These are the activations of a small neural network, seen along a few directions. Each row is one input.
Each table varies a few parts of the input and shows all the possible inputs, shuffled.
A made-up example of a description, with smaller parts first: ring(8) and (point or ring(11) or (values(3) and line(4))).
Shared parts are said once, and a part with two or three values counts as separate values.

Other details of the inputs vary at random and push rows far along two fixed directions, the same in every table; ignore that.

Table:
x1: [ 3.36  0.93 -0.12  0.88 -1.86  0.97  2.93 -2.14 -4.03  2.01  0.06]
x2: [-0.38  2.92  1.71  0.47 -2.55 -0.08  2.89 -1.51 -4.01  0.44 -0.90]
x3: [ 1.46 -2.20 -1.63  0.36  1.86  2.35 -3.22  2.50  2.57 -0.92 -0.06]
x4: [-4.80  0.78  1.80 -0.98 -0.59 -2.85  1.06 -0.12  1.24 -0.71 -1.78]
x5: [ 3.00 -2.41 -1.49  0.60  1.34  1.78 -1.26  0.57  0.59  0.19  0.86]
x6: [ 1.74  0.48 -0.32  0.65 -0.51  1.13  0.36  0.25 -0.32  0.15  0.45]
x7: [ 4.22 -1.75 -2.30  0.70  0.78  3.50 -2.42  1.85  1.91  0.40  0.75]
x8: [ 2.02  0.15 -0.22  0.43 -0.97  1.83  0.37 -0.39 -2.35  0.93 -0.80]
x9: [-1.82  2.05  1.64 -0.01 -1.23 -2.43  3.09 -1.81 -3.49  0.23 -0.88]
x10: [-3.69 -1.66  0.07 -1.23  3.26 -2.61 -2.36  1.14  3.08 -1.80  0.34]
x11: [ 0.88 -2.90 -0.97  0.04  2.28  0.72 -1.56  1.06  0.75 -0.54 -0.06]
x12: [ 1.57  1.46  0.33  0.11 -1.79  0.18  2.16 -1.38 -4.01  1.56 -1.20]
x13: [ 3.60  1.48 -0.08  0.73 -2.46  1.90  2.31 -1.90 -3.94  1.96  0.08]
x14: [ 0.10 -0.77 -0.58  0.01  1.12  0.40 -1.42  0.65  1.89 -0.56  1.01]
x15: [ 3.31 -0.92 -1.18  0.66 -0.13  0.54  0.79 -0.69 -1.57  1.48  0.18]
x16: [ 4.40 -2.72 -2.72  0.49  1.35  3.73 -3.22  1.79  2.29  0.49  0.86]
x17: [ 2.65 -2.85 -2.26 -0.38  2.15  1.79 -2.95  0.98  2.47  0.42  1.16]
x18: [ 1.02  1.75  0.81  0.95 -4.09  1.36  2.20 -0.15 -2.29  1.35 -3.14]
x19: [-0.15 -2.60 -1.02 -0.09  0.49 -0.03 -1.76  1.95  2.68  0.36 -2.47]
x20: [ 0.77 -0.71  0.15  0.71  0.00  0.55  0.58 -0.11 -1.70 -0.10 -0.57]
x21: [-3.31  2.08  1.56 -1.10 -0.10 -2.80  1.68 -1.87 -0.57 -0.36  1.20]
x22: [ 5.08 -4.51 -2.98  0.65  2.59  2.92 -2.71  1.44  1.57  0.82  0.93]
x23: [ 2.39  0.83 -0.39  0.29 -3.37  0.09  1.83 -1.02 -1.20  2.95 -1.09]
x24: [ 3.31  1.63 -0.82 -0.13 -2.20  1.26  1.67 -1.73 -3.07  2.42 -0.02]
x25: [ 3.48  0.07 -0.92  1.30 -0.86  2.25  0.86  0.16 -1.40  0.78  0.33]
x26: [-5.21  1.83  1.97 -1.13  0.70 -3.55  0.76 -1.25  1.02 -1.63  1.53]
x27: [ 2.03  1.96 -0.13 -0.05 -1.91  0.05  2.14 -2.05 -3.08  2.02  0.05]
x28: [ 2.29  2.32 -0.21  0.12 -2.38  1.90  1.20 -1.11 -2.03  1.38  0.31]
x29: [ 1.56  1.99  0.14  0.22 -2.18  2.02  0.94 -0.61 -2.62  0.99 -0.77]
x30: [ 0.27  2.15  0.39 -0.55 -1.54  0.27  1.07 -1.54 -1.37  0.84  0.72]
x31: [ 0.76  1.33 -0.10  0.22 -1.06  1.75 -0.10  0.50 -0.73  0.12 -0.60]
x32: [-2.55 -2.80 -0.42 -0.99  3.81 -1.15 -3.15  1.57  3.52 -1.74  0.63]
x33: [-1.72  2.04  1.58 -0.24 -1.08 -2.20  2.79 -1.63 -3.27  0.20 -0.77]
x34: [ 1.13 -0.13  0.08  1.34 -0.46  1.03  0.76  0.67 -1.45 -0.32 -0.81]
x35: [ 0.09 -2.47 -0.54  0.21  2.05  0.47 -1.61  1.24  1.05 -1.03  0.01]
x36: [-4.45 -1.27  0.57 -0.69  1.02 -2.84 -2.10  1.76  6.18 -1.69  0.56]
x37: [ 0.64  1.53  0.73  0.61 -1.14 -0.08  1.99 -1.09 -1.92  0.24  0.53]
x38: [ 3.58 -3.65 -2.36  1.42 -0.10  3.75 -3.00  3.76  3.31  0.30 -2.81]
x39: [-4.72 -0.85  0.75 -0.40  0.84 -2.98 -1.88  2.18  6.56 -1.85  0.41]
x40: [-5.23 -0.72  0.36 -1.84  3.16 -3.28 -2.64  0.99  3.96 -2.14  0.61]
x41: [ 2.15 -1.73 -1.10  0.60  0.82  2.35 -1.88  1.40  0.44 -0.10 -0.50]
x42: [-5.50  2.40  2.35 -0.53  0.31 -3.01  0.87 -0.11  0.63 -2.17  0.13]
x43: [ 2.93 -3.45 -2.00  1.06  2.19  1.91 -2.40  1.75  2.29 -0.49  0.91]
x44: [ 1.85 -0.22 -0.09  0.67 -2.60  1.80  0.77  0.24 -1.28  1.31 -2.75]
x45: [ 1.28 -1.29 -1.71 -0.83  1.37  0.40 -2.22  0.45  2.06  0.46  0.94]
x46: [-3.73  1.52  1.72 -1.04  0.48 -3.29  1.49 -1.65 -0.03 -0.83  1.29]
x47: [-4.16  1.73  2.18  0.05  0.17 -2.56  1.42  0.05 -0.23 -2.02 -0.15]
x48: [ 2.04 -3.16 -1.42  0.32  1.89  1.99 -2.55  1.68  1.14 -0.36 -0.19]
x49: [-7.34  2.67  3.56 -0.36  0.33 -5.03  2.29 -1.09 -0.32 -2.70  0.21]
x50: [-3.67 -3.59 -0.14 -0.51  4.66 -2.42 -2.86  1.63  4.00 -2.73  0.74]
x51: [-2.56 -1.83 -0.24 -0.69  2.95 -0.53 -3.27  2.13  3.96 -2.26  0.55]
x52: [ 3.67 -2.81 -2.38  0.08  1.27  3.70 -3.22  1.82  1.12  0.48 -0.29]
x53: [ 1.74 -0.18 -0.32  1.25 -0.05  0.80  0.57  0.30 -0.27 -0.07  0.51]
x54: [ 1.94 -3.06 -1.87 -0.32  2.28  1.98 -3.12  1.52  1.79  0.03 -0.03]
x55: [-4.94  0.76  1.31 -1.64  1.59 -2.66 -0.77 -0.26  1.65 -1.57  0.54]
x56: [ 1.64  1.31  0.35  0.40 -3.85  0.63  2.05 -1.25 -1.46  2.17 -0.84]
x57: [ 3.08  1.19 -0.60  0.96 -1.55  2.34  0.87 -0.30 -1.51  1.12  0.20]
x58: [-0.37  2.42  1.55 -0.10 -2.01 -0.62  3.07 -2.15 -4.42  0.99 -0.76]
x59: [-0.11  0.11 -0.72 -0.34  0.81  0.81 -1.75  1.14  2.72 -0.70  1.23]
x60: [-6.53  2.91  2.82 -1.32  0.56 -6.03  2.63 -2.17 -0.03 -1.58  1.32]
x61: [ 1.28  2.02  0.12 -0.59 -1.79  0.52  1.46 -1.85 -2.14  1.62  0.49]
x62: [ 1.53 -2.47 -1.05  0.58  1.81  0.58 -1.28  0.55  1.25 -0.35  0.96]
x63: [-1.80  2.36  1.98  0.39 -1.48 -1.15  2.63 -1.10 -2.94 -0.50 -0.55]
x64: [ 1.49  0.11 -0.46 -0.17 -0.16 -0.37  0.64 -0.90 -1.11  1.05  0.42]
x65: [-7.51  2.94  3.16 -1.65 -1.37 -5.87  2.44 -1.85  1.92 -0.79  0.54]
x66: [-0.08  1.82  0.37 -0.54 -1.29 -0.38  1.40 -1.29 -2.63  1.00 -0.71]
x67: [-4.62 -1.30  0.84 -0.50  3.19 -2.28 -2.41  2.09  4.11 -3.22  0.59]
x68: [ 2.17  1.52  0.21  0.70 -1.80  1.20  1.70 -1.14 -2.48  0.96  0.25]
x69: [ 1.34  1.49  0.22  0.08 -1.71  1.50  1.17 -1.07 -3.01  1.01 -0.62]
x70: [ 0.08  1.94  0.45 -0.37 -1.25  0.07  1.21 -1.48 -1.49  0.59  0.79]
Description of these inputs: values(2) and line(5) and (point or line(6)).
Changing only the values(2) part turns x59 into x31. The same change can be made to x25. Which row results? -> x47
Changing only the values(2) part turns x43 into x49. The same change can be made to x64. Which row results? -> x12
Change only the values(2) part in x15. List by row number the other rows that result. -> x9
Change only the values(2) part in x11. List by row number the other rows that result. -> x22
Change only the line(6) part in x54. List by row number the other rows that result. -> x11, x32, x50, x55, x58

Table:
x71: [-4.08  0.26  1.03 -0.53  0.50 -3.17  0.16  0.46  2.60 -1.12 -0.35]
x72: [-3.29  2.25  2.23 -0.57 -2.59 -1.64  2.47 -1.49 -1.32  0.17 -1.32]
x73: [-2.75 -0.33  0.63 -0.09  1.11 -2.15 -0.19  0.96  2.04 -1.38 -0.51]
x74: [ 2.37 -2.80 -2.21  0.17  1.67  1.57 -3.38  1.96  3.50  0.12  0.94]
x75: [ 0.48 -3.32 -1.50 -0.79  4.47 -0.96 -2.87  0.13  1.33 -0.78  2.17]
x76: [-6.70  3.45  2.68 -1.97 -0.28 -4.61  1.04 -1.54  1.41 -1.37  1.27]
x77: [ 0.14 -0.32  0.33  0.62 -1.54  0.35  0.58  0.27  0.04  0.51 -1.33]
x78: [ 3.11 -5.32 -2.27  0.02  4.67  1.51 -3.29  0.77  1.54 -0.38  2.20]
x79: [-3.42 -0.86  0.40 -1.11  0.93 -1.89 -1.79  0.99  2.96 -0.98 -0.69]
x80: [-4.54  1.24  1.12 -0.96  1.21 -3.59  0.06 -0.26  3.30 -1.51  1.62]
x81: [ 2.55  5.29  1.28  0.78 -4.61  1.75  4.55 -3.01 -7.69  2.16 -0.73]
x82: [-7.47  2.35  3.09 -0.89  0.10 -5.27  1.31 -0.20  1.05 -2.33 -0.40]
x83: [ 6.41  1.23 -0.91  1.55 -4.17  4.22  2.27 -1.30 -4.05  3.23 -0.50]
x84: [ 2.07 -3.07 -1.66  0.60  1.99  2.11 -2.86  2.01  2.91 -0.79  1.02]
x85: [ 2.93 -0.55 -0.78  0.86 -0.71  2.58 -0.25  0.88 -2.50  0.87 -1.87]
x86: [ 2.32 -3.06 -2.18  0.42  2.51  1.71 -3.73  2.46  3.35 -0.66  1.06]
x87: [ 1.84 -0.86 -0.80 -0.47  1.91 -0.61  0.83 -1.72 -2.09  0.73  1.97]
x88: [ 1.72 -3.91 -2.22 -0.25  1.90  1.54 -3.37  2.40  3.95  0.05 -0.93]
x89: [ 0.57  0.71  0.26  0.40 -0.15  1.43  0.33 -0.33 -1.50 -0.50  0.48]
x90: [ 4.89 -1.41 -2.42  0.75  1.13  3.70 -1.57  1.01 -0.42  0.66  0.32]
x91: [-7.12  2.04  2.64 -0.99  1.39 -4.50  1.22 -0.23  0.89 -2.70 -0.43]
x92: [ 5.73  0.83 -0.42  2.00 -4.22  3.91  2.77 -0.70 -5.20  2.72 -2.37]
x93: [ 4.75 -2.48 -2.26  0.33 -0.03  4.12 -2.24  0.87  1.16  1.39  0.31]
x94: [ 0.68 -1.51 -1.22  0.06  2.10  0.29 -1.88  1.29  2.73 -0.85  1.20]
x95: [-2.75  2.50  1.81 -0.10 -2.34 -2.36  2.10 -0.89 -1.12  0.29 -1.21]
x96: [-2.30  3.74  1.47 -1.13 -2.01 -1.95  2.67 -2.35 -1.27  0.63  0.62]
x97: [ 1.89  3.92  1.88  1.30 -4.93  1.90  5.05 -2.45 -7.58  1.85 -2.51]
Changing only one part turns x93 into x96. The same change can be made to x97. Which row results? -> x91
Describe the family of inputs behind these rows. -> values(3) and (point or (values(2) and line(4)))
Change only the values(2) part in x93. List by row number the other rows that result. -> x72
Change only the values(3) part in x84. List by row number the other rows that result. -> x86, x94
Which other rows agree with x74 in the values(3) part? List them by row number. -> x75, x76, x79, x81, x82, x85, x86, x95
